These are the activations of a small neural network, seen along a few directions. Each row is one input.
Each table varies a few parts of the input and shows all the possible inputs, shuffled.
Descriptions start from the smaller parts, as in this example, which fits no table here: values(2) and (point or ring(9) or (ring(5) and line(6))).
Shared parts are said once, and a part with two or three values counts as separate values.
(in the rows, 128 means zero)

Other details of the inputs shift rows strongly along three fixed directions, in all tables alike. That doesn't count.

Rows:
r1: [135 129 123 100  84 100 136  93 118 156  59  94 155 128]
r2: [137 118  88  62 101 122  94 124 142 139 128 129 204 128]
r3: [ 92 159 140 187 126 140 163 156 110 140  81 118  62 117]
r4: [119 115 101 123 172 139 112 160 136 139 150 164 139 105]
r5: [187 103 109  65 104 136 103 119 142 135 128 135 192 120]
r6: [156 101 117 155 144 171 125 178 130 143 132 161 126 100]
r7: [113 133 144 141 115  96 144  78 131 119  86  79 112 144]
r8: [142 145 159 204 128 131 174 146 117 140  99 103  79 123]
r9: [104 140 131 168 131 136 157 166 105 173  81 123  93 114]
r10: [107  98 101 139 172 159 106 175 137 148 146 158 131 114]
r11: [116 138 129 123 110 101 142  90 126 138  80  78 141 150]
r12: [110 114 103 136 144 158 115 179 133 143 127 161 120 100]
r13: [139 122  96  75 136 115  95 108 140 122 152 142 187 127]
r14: [108 150 155 127 121 105 115  75 137  63 198 105 120 170]
r15: [ 86 145 171 176 155 135 136 126 115  83 209 135  62 155]
r16: [124 141 143 104 129  91 114  69 143  67 181 124 132 142]
r17: [142 157 163 183 129 135 177 150 112 143 100 105  71 127]
r18: [158 152 173 127 109 116 122  88 137  62 218 114 130 150]
r19: [153 103 114 133 141 172 124 190 134 137 145 175 125 110]
r20: [105 122 139 161 136 132 154 128 107 159  71 111  92 127]
r21: [110 103 101 122 154 165 100 156 132 131 144 160 135 120]
r22: [128 138 114  99  83 104 137  99 127 147  55  90 157 129]
r23: [123 130 138 116 111  98 139  83 124 156  75  81 143 150]
r24: [158 113 127 136 138 168 122 164 127 136 141 155 133 101]
r25: [158  94 104 135 142 162 116 199 134 160 123 160 144 112]
r26: [167  93  98 128 137 152 115 175 139 153 137 150 151 113]
r27: [119 118 100 116 162 152 109 154 128 129 143 174 135 105]
r28: [177 108 114  82 108 126 106 129 149 122 158 139 186 137]
r29: [100 153 128 171 154 127 169 153 108 160  73 121  86 114]
r30: [ 91 155 166 151 131 140 125 134 124  74 210 154  69 141]
r31: [157  95 108 148 141 165 123 182 133 142 135 160 119 106]
r32: [146 105 100  56 129 117  96 100 136 143 122 149 192 119]
r33: [133 136 135 113 114  89 149  76 113 144  68  99 135 129]
r34: [135 115  99  79 114 117  90 122 150 125 153 132 186 126]
r35: [103 110 109 127 151 161 113 155 128 130 137 153 125 123]
r36: [113 160 154 112 122  98 126  69 131  53 189 123 115 153]
r37: [109 145 140 166 150 115 165 135 102 160  85 120  89 119]
r38: [113 136 154 129 110 102 143  75 122 129  89  88 113 151]
r39: [ 90 161 166 157 135 135 127 140 124  82 217 148  74 146]
r40: [123 155 127 123  91  97 140  99 126 137  82  84 141 139]
r41: [176 113 130 114  84 103 140 105 134 144  56  88 155 137]
r42: [116 157 162 108 132  94 117  73 132  68 214 131 121 158]
Description of these inputs: values(2) and (ring(6) or (values(3) and line(5))).
Q: The inputs of r34 and r12 match in every part but the values(2) part. If r23 is changed in the same way as r34 into r12, which row does it become?
A: r38
Q: The inputs of r37 and r33 match in every part but the values(2) part. If r29 is changed in the same way as r37 into r33, which row does it become?
A: r36
Q: Start at r25 and move only the ring(6) part, one step at a time. The first step leads to r26. Which rows follow, in order?
A: r8, r18, r17, r28
Q: Change only the values(3) part in r35. List by row number the other rows that result.
A: r22, r36

Rows:
r43: [150 128 144 101  74 124  97  90 141  85 181 112 163 151]
r44: [162 126 144  90  88  97 114  98 145  88 189 117 154 151]
r45: [113 140 121 138 115 113 145 129 128 137  92  99 122 122]
r46: [152 137 157 103  80 114 112  82 139  76 185 104 150 143]
r47: [103 144 131 134 113 121 135 127 112 152  93 103 124 144]
r48: [117 128 133 149 131 114 143 105 130 132  82 101 101 129]
r49: [ 96 148 143 151 107 127 156 119 112 143  86 104  91 144]
r50: [150 136 130 146  98 137 147 141 127 136  89 100 122 141]
r51: [106 152 142 136 120 112 150 120 110 145  96  96 112 135]
r52: [149 138 145 141 105 130 142 128 125 148  86 113 131 112]
r53: [173 121 140  97 113 117 109  84 152  79 178 108 157 157]
r54: [109 129 124 141 167 153 120 159 115 111 173 181  91 108]
r55: [133 107 140 160 157 177 111 166 132 119 184 161 103 112]
r56: [168 141 130 144 123 125 158 126 121 137  91 110 122 122]
r57: [102 111 130 142 173 165 123 157 120 119 177 179 103 125]
r58: [139 137 126  88 113  97 106  69 140  74 174 129 153 138]
r59: [151  84  60  57 146 154  98 149 128 195  90 173 207  91]
r60: [110 142 139 134 111 114 150 117 115 131  86 106 100 127]
r61: [102 130 129 134 160 158 113 171 125 110 170 185  97 112]
r62: [109 138 138 161 143 111 153 115 120 140  98 104 113 135]
r63: [105 149 130 147 121 115 153 130 122 148  93  97 113 126]
r64: [167 134 146  99  99 112 108  74 135  84 185 121 161 133]
r65: [130 123 128  96 123  99  98  73 153  81 179 108 157 151]
r66: [119 129 146 177 132 155 132 188 125 113 187 160  73 136]
r67: [118 144 130 135 119 114 142 121 130 132  81 119 117 120]
r68: [114 146 138 124 122 121 149 115 121 147  87 121 118 127]
r69: [153 136 144 140 111 107 152 137 129 150  94 118 120 126]
r70: [135 107 140 166 165 156 125 180 133 125 186 166  84 123]
r71: [145  91  58  68 138 144  88 168 148 182  88 161 215  91]
r72: [ 98 123 123 129 152 170 121 172 123 124 178 174 103 117]
r73: [179  60  77  80 132 165  89 160 137 189  90 159 222  91]
r74: [124 144 118 143 132 106 147 115 122 139  92 110 122 116]
r75: [113 152 129 137 128 111 144 125 128 150  90 111 129 124]
r76: [141 126 128 149 144 176 128 191 132 106 183 161 103 119]
r77: [147  69  57  78 151 145  90 159 142 181  89 157 217  99]
r78: [130 152 142  90 123  92 112  66 124  89 183 117 152 150]
r79: [115 136 124 134 111 119 144 125 127 132  86 109 114 121]
r80: [103 137 132 142 108 124 140 128 114 138  81 112 100 135]
r81: [ 95 118 136 154 176 169 124 158 125 121 178 168  79 125]
r82: [150  65  60  73 146 150  89 153 141 176  82 165 210  98]
r83: [161 124 139 151 127 128 156 126 125 132  90 105 125 136]
r84: [113 152 138 128 131 113 142 124 115 153  89 114 127 129]
r85: [122 131 125  90  88 108  95  83 146  74 172 119 154 157]
r86: [106 136 116 150 175 152 120 165 124 123 187 172 108 110]
r87: [127 128 132  94 127  99  99  70 150  92 183 108 161 156]
r88: [ 95 122 144 166 173 154 130 158 114 101 171 171  72 125]
r89: [152 120 149 161 125 107 161 129 120 148  92 110 109 134]
r90: [153 153 148 155 116 127 163 137 127 130  87 107 107 129]
r91: [104 143 120 143 111 119 137 130 125 151  93 100 127 138]
r92: [146 121 130 153 157 148 128 177 124 123 190 179  99 112]
r93: [107 139 118 145 106 118 136 130 127 138  90 100 123 135]
r94: [108 138 144 149 146 116 146 113 114 152  93  98 103 138]
r95: [127 127 143  88 129  99 104  71 129  90 181 119 166 161]
r96: [118 121 133 133 135 118 136 108 122 141  84 110 107 129]
Q: The inputs of r90 and r53 match in every part but one. If r71 is changed in the same way as r90 into r53, which row does it become?
A: r65
Q: What is each input in this table made of?
A: line(6) and (values(3) or ring(6))
Q: Which other rows agree with r82 in the line(6) part? List them by row number.
A: r57, r62, r73, r77, r83, r88, r89, r95
Q: Change only the ring(6) part in r80. List by row number the other rows that result.
A: r47, r49, r85, r91, r93
Q: Which other rows agree with r79 in the line(6) part? List them by row number.
A: r44, r45, r46, r51, r60, r63, r72, r76
Q: Change only the values(3) part in r55. List by row number the other rows that result.
A: r53, r70
